Each row below holds a small network's activations on one input, seen along a few directions.
Each table varies a few parts of the input and shows all the possible inputs, shuffled.
Descriptions start from the smaller parts, as in this example, which fits no table here: ring(8) and (point or line(11) or (values(3) and line(4))).
Shared parts are said once, and a part with two or three values counts as separate values.
In the rows, 128 means zero.

Table:
x1: [138 114 108 121  90 190 171 137 194 152 189  87 162  65  51  96 184  58
 130]
x2: [122 148 189 151 139 127 119  92 172 118  97 104 115  99 127 116 103 162
 105]
x3: [102 123  65 142  97 197 141 164 150 157 217  87 152 132  62  94 151  73
 148]
x4: [159 141 162 121  60  96 143  55 117 129 119 131 122 117 122 116 114 162
 122]
x5: [131 120 143 130 147 117  77 134 177 126  86 139 144  81 147 130 110 124
 120]
x6: [ 91 149 159 160 150 131  96 125 137 112 127 113 103 178 139 107  98 179
 120]
x7: [ 97 119 117 116 162 131  56 166 147 122 118 145 129 167 159 130 118 139
 140]
x8: [125 145 126 130  69  94 119  87  80 113 148 135 105 195 132 109 117 179
 136]
x9: [124 121  79 100 195 127 135 183  87 132 117 171 138 153 158 156 140 129
 139]
x10: [166 114 160 123 120 104 170 106  95 125 103 127 115 104 141 164 136  97
 119]
x11: [161 120 106  91 187 122 150 147 117 137  87 153 151  74 144 162 144 108
 120]
x12: [121 123 122 150 119  99 158 141  64 112 129 147 100 171 154 156 120 124
 138]
- What is each input in this table made of? => values(2) and (point or ring(5))
- Changing only the values(2) part turns x8 into x4. The same change can be made to x9. Which row results? => x11
- Which other rows does x3 become when the values(2) part takes its other values? List them by row number. => x1

Table:
x13: [135 138 100  91  95  95  67  72 101 122 106 174 145 173 157  97 107 220
 136]
x14: [135 138 119 117  72 161 178  97 121 145 189  79 126 128  70 109 158 105
 134]
x15: [139 143 151 100 181  84  72 135 139 126  64 156 126 119 171 154  98 166
 117]
x16: [109 126 134 157 109  84 106 141  76 110 125 154  99 199 169 144  97 146
 138]
x17: [101 153 177 131 147 121 107 101 108 100 119 116  88 207 154 116 110 201
 122]
x18: [121 120  60 168 153 163 183 191 120 143 169 132 153  98  92 125 146  79
 130]
x19: [ 95 123 132 142 214 131 113 155 104 105  78 152 111 155 186 152 109 160
 127]
x20: [129 129  62 128 131 135 144 204 146 151 181 148 162 115  83 117 156  88
 138]
x21: [ 97 144 135 138 109 182 146 125 170 130 190  74 120 150  73  85 149 132
 127]
x22: [123 129 186 142 125  95  70  96 128 113  83 124 100 147 173 144  79 155
 122]
x23: [156 140 200 115 104  93 145  44 104 111  90 124  98 141 152 132 120 184
 111]
x24: [151 112 156 124 168 106 154 102 101 111  50 159 122  90 186 165 116 142
 114]
x25: [123 121 148 152  87 158 108 121 189 146 154  86 139  92  89 109 121  84
 127]
x26: [135 159 200 126 136 105 110  64 119 119  93 107  96 154 149 127  88 196
 109]
x27: [150 118  73  93 121 141 140 169 140 152 163 130 163  95  92 130 167  74
 139]
x28: [141 105 149 140  54 148 143 102 174 134 150 102 140  79  93 114 152  71
 133]
x29: [ 99 116  90 156 181 187 145 180 162 133 151 110 146 100 104 114 153  90
 124]
x30: [ 92 112 124 155 101 171 106 156 179 128 180  93 129 146  96  98 142  89
 139]
x31: [142 133 115 111 145 147 109 163 197 156 138 118 167  62  88 115 138  95
 119]
x32: [132 125 113 150 168 171 149 146 172 147 123 101 157  46  96 121 129  83
 111]
x33: [137 114 114 119 178 111 148 128  56 116  79 157 117 133 184 177 113 132
 130]
x34: [111 116  96 167  72 146 143 167 137 143 197 115 132 144  85 107 137  77
 145]
x35: [161 124 152  87 148  75 108 116 124 115  61 174 127 107 174 158 128 152
 119]
x36: [130 106 107 134  63 152 139 129 131 142 178  98 134 124  94 122 149  62
 147]
x37: [141 144 158 108 113  99 140  71  60 116 116 122  92 185 151 141 115 173
 126]
x38: [146 110 187 130  93  85 107  77 114 105  79 143 101 135 176 148 110 142
 125]
x39: [117 127 102 153 187 106 151 164  62 116  96 175 118 155 175 164 103 146
 130]
x40: [ 89 123 163 147 137 110  67 132 118  95 110 132  93 198 180 133 102 161
 135]
x41: [134 134  63  99  58 161 106  95 162 153 182 138 178 117  81  60 147 149
 145]
x42: [146 126 111  81 157  79 103 141  81 122  89 171 123 151 174 169 126 143
 135]
x43: [128 153 160 135  96 168 148  89 180 148 164  68 131  97  66  97 129 126
 116]
x44: [105 135 128 105 193  99  70 169 129 109  90 165 118 171 176 144 121 171
 132]
x45: [119 156 148 141 120  95 145 110  65 117 134 138  92 206 143 127 104 187
 126]
x46: [109 124  90 116 159 160 106 195 188 140 164 127 156 116  94 106 162 101
 132]
x47: [126 139  99 115 166  72 109 177  87 123 106 187 125 173 166 156 115 156
 135]
x48: [159 117 116  99 111 137 144 143 183 144 135 135 167  49  92 120 169  82
 126]
x49: [142 109  72 134 143 169 179 154 115 142 150 114 154  77 102 139 156  64
 132]
x50: [151 108 114 138 135 160 186 127 158 133 120 117 158  32 100 126 158  71
 118]
x51: [131 114 144 124 101  89 101 103  70 110 107 139  97 178 175 159 108 132
 139]
x52: [128 131 155 136 201 116 117 121 115 121  53 142 120 102 182 161  86 154
 112]
x53: [146 135 161 124  64 155 182  68 164 138 162  84 134  83  71 101 162 114
 119]
x54: [115 148 108 149  81 155 184 135 128 144 208  97 121 147  61  93 144 120
 135]
- What is each input in this table made of? => values(2) and (point or (line(4) and ring(5)))
- Changing only the values(2) part turns x44 into x46. The same change can be made to x24. Which row results? => x50
- A walk changes only the line(4) part. It starts at x18 and steps to x20. List the rest of the walk in order. => x34, x54
- Which other rows does x25 become when the values(2) part takes its other values? List them by row number. => x22
- Which other rows does x51 become when the values(2) part takes its other values? List them by row number. => x36
